Each row has a name. Each question is about the rows just above it. Places in a row count from 1.

Dodut: [-12  22   5   7   9  37 -15  -8 -35  34 -24 -16 -31  11 -20  -7 -10  20
   1   7  34  31 -17  10  -4  39 -43]
Bila: [ 11  14 -13  21  11  11 -23  -4   5  10   8 -14 -23  -1 -18  -8  -3 -20
  21   8  -4 -12 -10  36 -12  18 -14]
Sifud: [ -9   7  -2 -27   6   0   9   1  11  15 -10  -1   2  25   5   3   8   1
   5  -4  19   2  -1 -16  22  -3  -7]
ratag: [-11  38 -42  16  25  36 -17  -9  -7  55 -24 -25 -40  43 -23  -6   1  -2
  12   7  48  15 -22  17  17  40 -54]
pilam: [ -3  14 -31  10   4  33 -21  -8 -37  20 -14 -14 -29  -7 -22  -8 -14  17
  -2  10  17  25 -14  22 -19  37 -34]
gurum: [-7 10 -3 -1  9  0  7  1 20 16 -7 -3 -1 27  3  2  9 -5  7 -4 17 -3 -2  4
 22 -2 -8]
Ralid: [ -5  10  -3  -1   9   0   6   0  16  16  -6  -3  -2  28   2   3   8  -6
   7  -3  17  -3  -2  -9  22 -26  -7]
Feto: [  2  45 -46  34  34  38 -34 -10   6  57 -10 -33 -54  40 -36 -12   1 -26
  14  12  36  -5 -28  48   7  48 -56]
Ramo: [ 10  12 -14  21  11  12 -23  -5   2  10   8 -14 -23  -3 -18  -8  -5 -19
   3   8  -4 -11 -11  37 -14  20 -14]
Baz: [  3  12 -27  14   4  28 -25  -8 -30  14  -5 -13 -28 -14 -22  -9 -14   8
  -2  11   6  16 -13  30 -24  34 -28]
Sof: [ -2  14 -29  11   4  32 -22  -8 -37  19 -11 -14 -29  -9 -21  -9 -14  15
  -2  10  14  23 -13  24 -20  36 -33]
muden: [  8  14  -9  18  14   5 -15  -3  17  13   7 -11 -18  12 -12  -5   3 -24
   7   4   1 -17  -9  27   1  10 -11]
tags:
[1] -> q709
[-2] -> q110
[7] -> q512
[21] -> q521
Join Dodut by its entry at place 19:
q709
Whose row is [ 11  14 -13  21  11  11 -23  -4   5  10   8 -14 -23  -1 -18  -8  -3 -20
  21   8  -4 -12 -10  36 -12  18 -14]?
Bila
Whose row is [-12  22   5   7   9  37 -15  -8 -35  34 -24 -16 -31  11 -20  -7 -10  20
   1   7  34  31 -17  10  -4  39 -43]?
Dodut
Whose row is [ 10  12 -14  21  11  12 -23  -5   2  10   8 -14 -23  -3 -18  -8  -5 -19
   3   8  -4 -11 -11  37 -14  20 -14]?
Ramo
Where do [ -2  14 -29  11   4  32 -22  -8 -37  19 -11 -14 -29  -9 -21  -9 -14  15
  -2  10  14  23 -13  24 -20  36 -33] appear?
Sof

dit: [ -1  -1   0   0   0  -1  -1   0  25  -1  -1   0   0   0  -1  -1   0  -1
   0   0 -29   0   0   0   0  -1   0   0   0   0   0  26  14   0   0]
bisav: [ -2  23 -28 -13  33  -3 -20   0 -17  30   9 -17  29 -43 -40  -6 -21  14
   7   3  15  26  22 -26 -22   5  29   0   2   8 -29 -13  17  -3  14]
dafo: [ -2  23  35 -13  33  -3 -20   0 -17  30   9 -17  29 -43 -40  -6 -21  14
   7   3  15  26  22 -26 -22   5  29   0   2   8 -29 -13  17  -3  14]
Whose row is [ -2  23  35 -13  33  -3 -20   0 -17  30   9 -17  29 -43 -40  -6 -21  14
   7   3  15  26  22 -26 -22   5  29   0   2   8 -29 -13  17  -3  14]?
dafo
The row with [ -2  23 -28 -13  33  -3 -20   0 -17  30   9 -17  29 -43 -40  -6 -21  14
   7   3  15  26  22 -26 -22   5  29   0   2   8 -29 -13  17  -3  14] is
bisav
Whose row is [ -1  -1   0   0   0  -1  -1   0  25  -1  -1   0   0   0  -1  -1   0  -1
   0   0 -29   0   0   0   0  -1   0   0   0   0   0  26  14   0   0]?
dit
tags:
[0] -> q922
[-1] -> q759
[2] -> q628
Look up the entry of dit at place 29 in the table:
q922

bak: [ 14  15  26  -7 -19]
gidep: [  7 -47  38  23 -29]
Tov: [  8   5  -5  -1 -50]
bupa: [ -2 -33 -14   7  -6]
lepav: [-16  -9 -22  24   6]
fifu: [ -6  -2 -33  12 -27]
noba: [ 23 -27 -28   3  37]
nomas: [ 23  23   2 -14 -20]
lepi: [ 15 -13  15 -14  -6]
tags:
[-7] -> q500
[-8] -> q729
[11] -> q310
[-6] -> q178
[12] -> q392
The tag of bak, keyed by place 4:
q500
Shared by gidep and nomas:
[23]

dova: [ 24  -8 -18   2  24 -19  12 -25   9 -26   1 -18  14  -9  -4  27 -18  18]
tisig: [ 14   4 -12  -5  13  14   5  -6   0  -6 -12   1  11   8 -15   9 -11  18]
Beg: [-14 -14   9  -9 -20  28 -19  30 -16  27 -16  34 -14  -5 -24 -25  15 -16]
pigu: [ 12  -6 -19 -10  13   2   2 -13  -4 -14 -15   0  14   2 -18   6 -20  12]
ziz: [ -4  19 -17  17  -4  19  18   1  21   3 -28  21 -15  11 -34  -3 -10  -3]
tokor: [-23  10  10  -6 -27  40 -16  33 -12  32 -20  28 -21   8 -21 -31  17 -19]
fimuf: [ 47 -28 -24 -27  41 -13  -7 -30 -17 -36   3 -23  39 -17  -8  35 -25  39]
rozup: [ 13  -9 -10  -9  13  -4  -2 -11  -5 -12  -3  -8  12  -5  -5  10 -10  11]
Tinet: [ 10 -16 -18 -15  13 -16  -5 -18  -8 -17 -15 -16  12  -7 -15   7 -17   2]
Gupip: [  0 -29 -16 -40   2  -9 -30 -11 -35 -12 -16 -21  17  -5 -10  -9 -17  -7]
labot: [-11  22  -8  15  -7  11  17  -3  17   0  -9   1 -11  19  -4  -4  -8   1]
Famas: [-45  18   3 -10 -15  38 -17  33 -14  37 -40  20 -29  26 -30 -51  10 -33]
tags:
[-14] -> q324
[17] -> q929
[-16] -> q568
[21] -> q854
[-15] -> q810
[10] -> q563
[9] -> q165
The tag of Famas, keyed by place 9:
q324
[ 47 -28 -24 -27  41 -13  -7 -30 -17 -36   3 -23  39 -17  -8  35 -25  39] is in which row?
fimuf
Where do [ 14   4 -12  -5  13  14   5  -6   0  -6 -12   1  11   8 -15   9 -11  18] appear?
tisig
The one value in tokor and labot:
[17]

Batip: [ 15  21  12  25  -3 -11   3 -18   5]
Vesu: [  9 -47   5   9 -37 -15 -33  43   3]
fomik: [  3 -11  12  11 -16  34  37   5  26]
zisa: [  9  21  12  25  -3 -11   3   6 -13]
kog: [  1  30 -25  -7  34 -24 -13   1  -6]
Table of tags by key:
[-11] -> q349
[-6] -> q538
[-24] -> q298
Join kog by its entry at place 6:
q298
Shared by zisa and kog:
[-13]
Shared by fomik and kog:
[34]
Whose row is [ 15  21  12  25  -3 -11   3 -18   5]?
Batip

